These are the activations of a small neural network, seen along a few directions. Each row is one input.
Each table varies a few parts of the input and shows all the possible inputs, shuffled.
Descriptions start from the smaller parts, as in this example, which fits no table here: one of 8 places around a ring, together with either a single point or one of 9 places along a line or (one of 3 separate values, together with one of 6 places along a line).
Shared parts are said once, and a part with two or three values counts as separate values.
In the rows, zero is written as 128.

Other details of the inputs vary at random and push rows far along two fixed directions, the same in every table; ignore that.

A family of inputs:
r1: [118 101 127 146 125  79 156 116 159 164 165]
r2: [138  85 154 149 129  93 157 118 171 196 164]
r3: [122 144  97 141 152 152 121 156  57  90  76]
r4: [197  87 198 165  94 152 134 152  50 104 184]
r5: [191  69 187 185  86 133 147 158  49 149 174]
r6: [ 95 173 108  81 120 139 102 124 124  89  85]
r7: [149 105 114 125  84 103 142 103 194 162 198]
r8: [118 125 116  92 137  96 140 110 193 152 135]
r9: [128 163 137 100 118 166  84 131  77  82  92]
r10: [190  50 159 186  91 126 181 180  52 149 171]
r11: [115 174 124  83 142 149  96 117 124 104  88]
r12: [136  77 139 150 130  85 170 130 175 191 155]
r13: [ 86 137 126 129 184  91 129  91 222 180 132]
r14: [128 169  86 154 121 178  97 125  65  83  95]
r15: [ 91 173 113 114 148 155  81 116  91 101  59]
r16: [204  73 187 199  95 136 139 153  18 123 178]
r17: [180  87 178 194  93 138 155 170  29 105 167]
r18: [131 104 136 113 109  91 147 115 171 145 177]
r19: [120 132 141  95 134 117 127 114 184 155 134]
r20: [122  86 120 153 152  79 170 126 178 172 165]
r21: [137  83 136 122 129  95 165 122 182 151 183]
r22: [104 183 100  98 108 177  92 133 141  98  86]
r23: [118  95 138 141 109  88 161 131 161 176 160]
r24: [149 111 109 126  96 104 140 101 197 153 198]
r25: [ 95 131 117 124 175  86 129  85 207 182 132]
r26: [110 119 113  90 131 107 140 129 188 146 129]
r27: [181  85 175 148  62 129 156 166  76 122 176]
r28: [107 182 124  89 145 162  74 121 108  82  80]
r29: [132 151 116 148 154 155 114 151  55  90  69]
r30: [112 169 100 141 115 194 101 145  75 100  81]
r31: [103 158  93  80 139 143 114 132 125  93  81]
r32: [127 167 101 165 128 183 100 133  75  82  96]
r33: [115 168 111  91 155 141 108 130 131  91  83]
r34: [110 137 140 100 156 112 126 101 201 150 148]
r35: [103 171 132  85 135 155  83 128 133 107  83]
r36: [100 160 115 137 175 139 117 137 120 112  70]
r37: [215  89 166 185  62 167 148 156  58  90 200]
r38: [213  58 165 164  83 130 173 170  46 108 196]
r39: [ 81 177  98 111 134 142 102 129  91  95  60]
r40: [ 98 122 118 120 158  90 133  86 195 181 128]
r41: [ 95 146  85 118 154 134 125 132 105 115  73]
r42: [127 159 133 102 125 167 113 156  93  88  72]
r43: [ 87 131  69 126 132  98 128  76 219 181 151]
r44: [108 167 123  99 159 149 112 133 136  89  85]
r45: [123 160 138 115 120 165 103 149  74  62  95]
r46: [117 138 131  94 150 105 124  99 195 154 146]
r47: [ 97 116 100 120 160  79 147  99 201 175 118]
r48: [122 100 152 153 148  91 138 108 176 176 171]
Description of these inputs: one of 2 separate values, together with one of 4 places along a line, together with either a single point or one of 5 places around a ring.
Q: Changing only the place on the line of 4 turns r3 into r10. The same change can be made to r16. Which row results?
A: r5
Q: Changing only the place on the line of 4 turns r37 into r22. The same change can be made to r44. Which row results?
A: r42
Q: A walk changes only the place on the ring of 5. It starts at r4 and steps to r45. List the rest of the walk in order.
A: r21, r44, r34
Q: A walk changes only the place on the line of 4. It starts at r2 and steps to r40. List the rest of the walk in order.
A: r25, r13
